These are the activations of a small neural network, seen along a few directions. Each row is one input.
Each table varies a few parts of the input and shows all the possible inputs, shuffled.
A made-up example of a description, with smaller parts first: line(4) and (point or ring(9) or (values(3) and ring(5))).
Shared parts are said once, and a part with two or three values counts as separate values.
(in the rows, 128 means zero)

Other details of the inputs vary at random and push rows far along two fixed directions, the same in every table; ignore that.
To show where, the next rows are all for the same input, with only those details redrawn:
[156 127 195 172 130 154 114 174 114 182  93 172  98]
[ 57 180 166 127 128  92 183 179 125 145 123 154  85]
[195  66 116 134 130 188  88 106  98 160 123 102 131]
[122 145 184 156 129 133 138 177 118 170 104 165  93]
[137 143 201 169 130 138 126 185 118 179  93 178  91]
[123 101  84  95 127 144 140 101 104 129 151  78 125]
[163  82 106 119 129 167 111 108 102 148 134  95 127]

Rows:
r1: [185  52  96 138 132 170  74 111 133 111 154 148 144]
r2: [ 70 147  86  74 105  88 167  90 150 101 168  64 151]
r3: [ 96 109  85  80 136 126 143  95 115 127 147  78 137]
r4: [204 147 199 188 126 157 100 170 137 176  60 213 134]
r5: [199  85 122 158 111 178  80  91 117 151 141  90 138]
r6: [246  84 138 155 148 192  62  94  99 159 116 128 152]
r7: [124 142 195 139 129 122 135 174 132 164  84 169 124]
r8: [100 158 184 139 131  90 151 185 130 156  92 165  96]
r9: [ 72 146  93  89 117  93 169  85 136  90 174  58 131]
r10: [133 120 123 117 110 128 118  93 134 136 154  89 135]
r11: [ 23 184 130 114 134  73 161 173 160  82 149 193  94]
r12: [166 125  86 112 124 147 130  92 121 111 117 113 165]
r13: [ 97  94  60 101 135 121 126 109 145  84 179 128 136]
r14: [ 89 155 163 162 132 114 111 202 151 117 126 212 110]
r15: [129 116 100 101 110 125 127  85 138 113 151  67 163]
r16: [164 140 194 183  95 141 104 157 156 169  77 171 133]
r17: [168 161 182 172 132 139 131 157 136 142  71 189 130]
r18: [196 147 194 193 133 159  96 167 142 184  56 213 135]
r19: [147  83  78 123 128 158  83 124 123  81 160 129 151]
r20: [208  78 126 155 121 156  78  92 126 137 121  84 142]
r21: [234  82 127 144 146 188  66  94 121 165 105 131 170]
r22: [168  83 101 117 115 164 112 108 116 127  95 101 162]
r23: [211  96 107 136 149 154  96  93 109 126 121 103 142]
r24: [118 167 187 165 118  92 133 164 147 148 107 148 105]
r25: [178  60  94 147 130 166  59 104 107 100 146 147 148]
r26: [121 140  80  82 140 116 147  86 116 111 165  91 139]
r27: [186 106  86 113 143 136 108  88 110 120 137  94 147]
r28: [137 120 112 134  98 137 132  97 144 111 118  92 154]
r29: [ 97 110  76  92 132 133 148 101 112 130 152  77 123]
r30: [112  99  63  93 130 134 109  98 130  60 168 122 136]
r31: [122 145  72  99 139 126 153  95 108 108 168  87 129]
r32: [227  56 139 159 122 201  73 112 110 149  66 123 160]
r33: [104 125  93  98 112 117 133  87 149 123 152  72 158]
r34: [ 63 197 169 145  96  80 175 165 163 125 104 152 123]
r35: [146 112 128 124 116 135 120  94 139 118 132  84 155]
r36: [176  81 135 125 137 166  98 112 101 148 116 106 140]
r37: [148 126  96 109 149 140 120  88 118 137 147 106 143]
r38: [188  89 122 160 113 178  76  95 130 167 136  98 132]
r39: [ 68 184 154 144  98  90 162 155 170 140 106 147 126]
r40: [ 25 187 140 114 135  69 172 173 154  60 148 185  89]
r41: [191 134 240 208 119 153  77 164 134 189  87 180 115]
r42: [ 55 129  49  65 127  99 148 104 142  47 186 117 125]
r43: [163  74  99 114 138 145  99 107 116 148 114  91 139]
r44: [121  93  87 123 127 128  98 114 121  91 161 148 135]
r45: [ 89 155  72  73 146 100 177  80 117  83 171  75 135]
r46: [ 83 203 164 119 140  79 178 160 138 123 117 163 125]
r47: [103 158 199 139 133 109 151 181 131 150  83 168 122]
r48: [138 131  64  95 136 138 140  85 108 118 171  84 133]
r49: [ 87 152  49  71 145  84 167  89 129 101 166  76 136]
r50: [ 52 162 144 146 133  82 134 174 141 105 139 204 102]
r51: [151 127 210 164 135 145 107 177 135 186  66 183 127]
r52: [108 132 166 163 139 114 130 176 148 104 132 203 103]
r53: [179 152 193 160 140 140 111 157 133 168  88 188 134]
r54: [225  91 109 136 142 159  78  99 112 150 119 118 145]
r55: [ 35 189 153 109 136  54 204 174 133 109 116 131  91]
r56: [ 74 147  76  82 110  73 163  95 145 101 170  59 128]
r57: [ 72 150  84 102 110 101 175  93 132  94 180  59 117]
r58: [131 175 168 161 144 123 148 155 119 139 120 161  97]
r59: [158  82  99 113 128 164 115 102 101 143 138  88 128]
r60: [154 120 182 186 135 151  80 193 136 114 111 209 116]
r61: [ 30 204 149 122 117  45 184 160 166 129 137 127  97]
r62: [129 141 190 165 122 135 124 180 142 174  55 186 125]
r63: [ 90 155  71  67 141  97 182  84 127  78 158  77 153]
r64: [197  66 121 144 136 191  94 103  95 144 117  95 129]
r65: [101 135  90 108 105 118 146  95 133 122 174  72 122]
r66: [ 23 207 160 119 116  60 185 151 160 133 148 131 102]
r67: [138  82  89 125 134 139 107 116 132  89 163 142 137]
r68: [ 68 134  75  78 128 109 181 110 108 103 165  69 119]
r69: [100 158 197 139 134 111 147 177 124 162  99 170 100]
r70: [ 62 176 179 120 133  86 184 174 136 123  99 148 114]
r71: [ 55 181 160 119 114  86 185 178 143 133  88 164 117]
r72: [118 132 176 179 135 117 103 174 127 109 118 212 105]
r73: [ 69 129  86  71 136 106 178  99 112  91 154  66 128]
r74: [ 81 153 141 139 127 107 126 189 146  97 143 191 113]
r75: [193 102  92 136 145 176  92  89 108 153 141 108 137]
r76: [206  59 117 131 137 166  81 108 102 146 103  95 145]
Question: What do these inputs look like to the network?
Answer: line(4) and (values(4) or (values(3) and line(5)))
Question: The inputs of r47 and r51 match in every part but the line(4) part. If r15 is changed in the same way as r47 into r51, which row does it become?
Answer: r33
Question: The inputs of r64 and r68 match in every part but the line(4) part. If r55 is changed in the same way as r64 into r68, which row does it become?
Answer: r76
Question: Which other rows does r9 become when the line(4) part takes its other values? List them by row number.
Answer: r10, r41, r66
Question: Which other rows does r3 become when the values(3) part takes its other values? List them by row number.
Answer: r37, r66
Question: Which other rows does r25 become when the values(4) part takes its other values? List them by row number.
Answer: r19, r30, r67
Question: Which other rows does r18 become when the line(5) part takes its other values? List them by row number.
Answer: r21, r37, r49, r75

Rows:
r77: [173  90  82 107 126 170 111  75  98 137 153  70 142]
r78: [173  80  71 131 107 157  90  74 135 112 156  80 153]
r79: [213  80 202 182 120 184  77 139 107 196  80 129 117]
r80: [ 99 166 205 164 126 107 131 182 147 177 109 169  91]
r81: [ 42 135  78  74 150  98 179 151 104  84 158 130 107]
r82: [ 68 173  91 101 125  70 162 121 148  71 176 116 124]
r83: [163  78  77 108 111 152  85  71 141 119 132  83 179]
r84: [117 187 195 156 136 115 158 184 123 168  90 179 108]
r85: [147  51  68 101 144 172  97 104  85 108 164 105 119]
r86: [ 76 180  90  77 141  79 186 121 133  80 140 115 136]
r87: [172  81  78 114 124 168 113  73 100 141 144  61 133]
r88: [147  54  60 110 130 165  79  99 121  75 151 129 156]
r89: [160  71  92 115 102 154  95  71 137 106 127  69 177]
r90: [118 182 191 162 126 112 156 180 145 154  75 186 111]
r91: [ 53 170  89 102 109  82 174 112 157  83 145 110 138]
r92: [112 174 201 158 144 107 152 177 122 166 107 186  86]
r93: [ 56 178  92  96 112  85 171 113 154  81 153 117 148]
r94: [107 181 202 172 127 118 137 181 141 160 120 180  93]
r95: [231 103 176 190 135 171  49 133 136 141  84 186 152]
r96: [ 50 161  96  96 105  71 162 121 159 104 166 100 129]
r97: [224  95 176 189 133 174  55 130 139 153  84 190 153]
r98: [ 56 162  99  92 139  85 178 117 134 101 177 106 110]
r99: [ 66 167  93  77 148  83 197 121 117 109 145 106 125]
r100: [164  68  92 124  98 151  92  78 135 113 149  62 159]
r101: [ 46 138  76  72 141  97 175 147 125  67 152 144 120]
r102: [ 50 160 103  79 123  83 184 121 125 133 153  82 108]
r103: [218  83 196 176 127 182  83 144 107 194  63 132 135]
r104: [ 83 138 179 162 145 120 124 203 126 129 134 207  73]
r105: [178  79  73 120 125 151  88  73 131 105 164  98 158]
r106: [175  89  74 124 109 159  88  75 132 109 165  88 162]
r107: [172  75  93  99 114 160 117  79 121 122 114  61 170]
r108: [113 179 193 163 134 112 161 183 125 171  81 172  97]
r109: [ 67 173  99  85 142  81 184 119 113 100 163  99 105]
r110: [122 180 192 151 143 105 153 178 142 146  84 203 117]
r111: [112 175 197 148 126 105 147 183 149 167  74 182 119]
r112: [ 43 151 118  95 112  86 180 123 138 110 161  71 111]
r113: [236 104 177 174 156 176  75 143  99 173  77 163 132]
r114: [ 89 140 173 169 129 109 115 203 143 111 131 222  90]
r115: [178  86  81 114 142 158  92  77 111 111 165  80 139]
r116: [221  89 181 169 137 180  74 144 110 206  68 146 137]
r117: [167  79  78 122 123 167 100  74 118 130 157  66 136]
r118: [121 190 194 155 128 115 152 181 143 151  84 193 121]
Question: What do these inputs look like to the network?
Answer: ring(6) and (point or line(6))
Question: The inputs of r114 and r101 match in every part but the ring(6) part. If r82 is changed in the same way as r114 into r101, which row does it become?
Answer: r86
Question: Which other rows agree with r87 in the ring(6) part? List them by row number.
Answer: r77, r79, r85, r92, r102, r109
Question: Which other rows does r112 become when the ring(6) part takes its other values? List them by row number.
Answer: r79, r89, r100, r103, r107

Rows:
r119: [121 109  50  85 133 127 135  84 115  98 162  82 144]
r120: [107  96  59  86 125 132 128  85 124 107 167  83 142]
r121: [174 152 226 163 127 129 134 149 123 209  58 118 122]
r122: [180  74 100 126 138 173  82 106 111 141 132 117 142]
r123: [146  97  84 114 136 146 111 103 115 121 150 101 132]
r124: [181  72 101 136 118 164  84  97 122 123 134 100 147]
r125: [153 130 116 108 113 149 158  84 110 171 110  46 146]
r126: [196 106 165 169 137 164  84 147 118 157  97 170 123]
r127: [ 69 144 106 102 117  96 158 133 141 102 146 118 129]
r128: [123 191 202 150 115 120 176 155 128 201  78 126 107]
r129: [156 133 184 182 122 137  96 167 140 158 103 180 114]
r130: [153  95  82 110 123 146 106  80 126 101 152  91 155]
r131: [112 103  63  84 120 129 130  83 130  92 154  82 157]
r132: [189  75 105 132 123 172  75  97 127 132 122 118 159]
r133: [ 77 147  93  98 123 101 150 118 144 104 147 119 139]
r134: [ 60 146 105  96 118  93 165 133 141  94 146 114 129]
r135: [106 108  58  88 127 125 134  81 123  97 183  75 139]
r136: [184  75  99 132 122 165  85  90 122 113 128  99 155]
r137: [ 74 179 155 138 123  90 153 163 149 123 140 161 107]
r138: [192  77 111 140 121 170  76  98 123 130 140 111 148]
r139: [106 165 134  91 122  91 182 102 127 166 118  51 133]
r140: [152 132 185 180 120 135 101 168 140 155 101 178 112]
r141: [ 79 164 147 119 135  98 163 165 130 118 116 162 113]
r142: [149 113 149 144 137 149 106 149 121 149 114 157 119]
r143: [139 139 154 144 139 129 125 148 122 132 118 160 119]
r144: [ 91 172 147 126 137  97 158 156 131 121 132 161 108]
r145: [144  79  65  96 118 150 106  82 127 108 155  82 155]
r146: [153  85  99 115 136 157 105 112 111 127 133 111 138]
r147: [186  95 165 164 125 168  77 139 131 146  91 161 141]
r148: [165 113 166 163 124 148  95 143 131 136 114 153 128]
r149: [ 84 152 101  99 131  97 164 119 135  83 152 116 132]
r150: [115 109  61  86 132 124 144  92 112  87 155  79 142]
r151: [175 117 149 159 132 147  99 137 130 140 107 160 130]
r152: [ 51 226 165 115 113  75 221 151 136 175 107 105 104]
r153: [107 123  93  99 130 120 145 114 130  96 136 114 144]
r154: [ 58 176 150 127 127  86 168 158 140 118 147 153  97]
r155: [126 139 144 139 140 128 124 146 124 136 134 153 111]
r156: [187 108 153 170 124 158  78 132 134 150 106 158 134]
r157: [ 61 152 100 106 125  91 163 128 135 107 160 115 111]
r158: [136 136 148 142 132 130 121 149 138 134 109 167 129]
r159: [181  64  97 133 125 170  84  92 112 127 139  97 141]
r160: [130 130 147 145 122 127 118 139 135 125 131 142 125]
r161: [159 114 187 179 128 147  97 163 127 153  99 171 108]
r162: [153 122 155 151 139 145 108 145 119 143 125 155 114]
r163: [143 127 189 172 127 141 103 173 134 165  99 187 108]
r164: [104 101  71  81 134 130 141 101 113  97 155  85 137]
r165: [ 47 160  75  74 128  80 185 118 138  79 156 107 135]
r166: [ 48 177 143 124 123  78 175 162 141 117 142 149  93]
r167: [ 68 210 189 116 123  62 206 150 138 172  97  96 109]
r168: [117 103  64  85 135 132 135  87 111  94 171  77 136]
r169: [108 159 158 141 138 113 138 169 132 143 109 181 116]
r170: [ 64 166  86  87 130  84 177 115 140  82 165 112 130]
r171: [195 105 170 175 133 161  87 145 127 143  89 169 130]
r172: [209  96 123 118 125 158 107  69 113 192 105  43 157]
r173: [ 75 164 146 132 120  96 148 163 149 129 128 160 116]
r174: [111 108  75  87 137 128 140  96 112  91 166  82 132]
r175: [189  81  98 129 125 168  79  83 125 120 141 104 156]
r176: [103 128  56  79 137 114 149  88 118  90 174  86 141]
r177: [115 147 160 147 135 118 134 165 128 140 119 163 100]
r178: [164 120 181 173 137 148  99 166 120 156  99 174 106]
r179: [141 119 177 164 128 141 106 164 130 155 103 173 115]
r180: [155  87 111 127 129 155 102 102 116 117 145 104 135]
r181: [157  97  92 116 133 146 114 104 111 115 134 107 141]
r182: [156 134 162 162 128 138  98 141 140 143 117 167 129]
r183: [ 62 192 152 126 132  76 176 161 146 105 133 165 109]
r184: [189  91  98 132 135 164  85  91 123 124 138 120 154]
r185: [ 65 145  96  96 126  96 165 117 130  93 169 102 118]
r186: [129 137 140 132 138 125 133 140 120 118 125 145 123]
r187: [135 110  93 115 120 133 119  99 131 104 141 101 144]
r188: [ 66 193 149 134 131  78 170 167 149 118 125 172 106]
r189: [186 109 175 173 127 160  82 139 131 141 102 163 134]
r190: [ 62 177 136 109 134  86 175 162 135 118 127 160 110]
r191: [128 129 152 149 118 125 122 149 136 124 119 143 120]
r192: [ 95 142 167 143 128 115 138 167 134 134 114 164 109]
r193: [188  73  99 123 136 172  87 101 107 131 121 117 154]
r194: [188 109 160 167 135 162  82 143 133 157  95 178 138]
r195: [110 166 178 161 122 107 134 170 148 137 107 179 109]
r196: [115 189 206 151 115 118 183 158 125 191  73 120 109]
r197: [ 84 150  94 102 127  96 163 120 135  90 146 115 130]
r198: [125 103  94 108 134 135 130 112 112 106 145  99 126]
Question: The inputs of r162 and r155 match in every part but one. If r166 is changed in the same way as r162 into r155, which row does it become?
Answer: r157
Question: The inputs of r142 and r122 match in every part but one. If r154 is changed in the same way as r142 into r122, which row does it become?
Answer: r135
Question: What do these inputs look like to the network?
Answer: line(4) and (values(2) or (values(3) and ring(6)))
Question: Which other rows does r172 become when the values(2) part takes its other values? List them by row number.
Answer: r152
Question: Which other rows does r163 become when the line(4) part takes its other values? List them by row number.
Answer: r120, r179, r192
Question: Which other rows does r149 become when the ring(6) part takes its other values? List them by row number.
Answer: r148, r174, r180, r186, r189
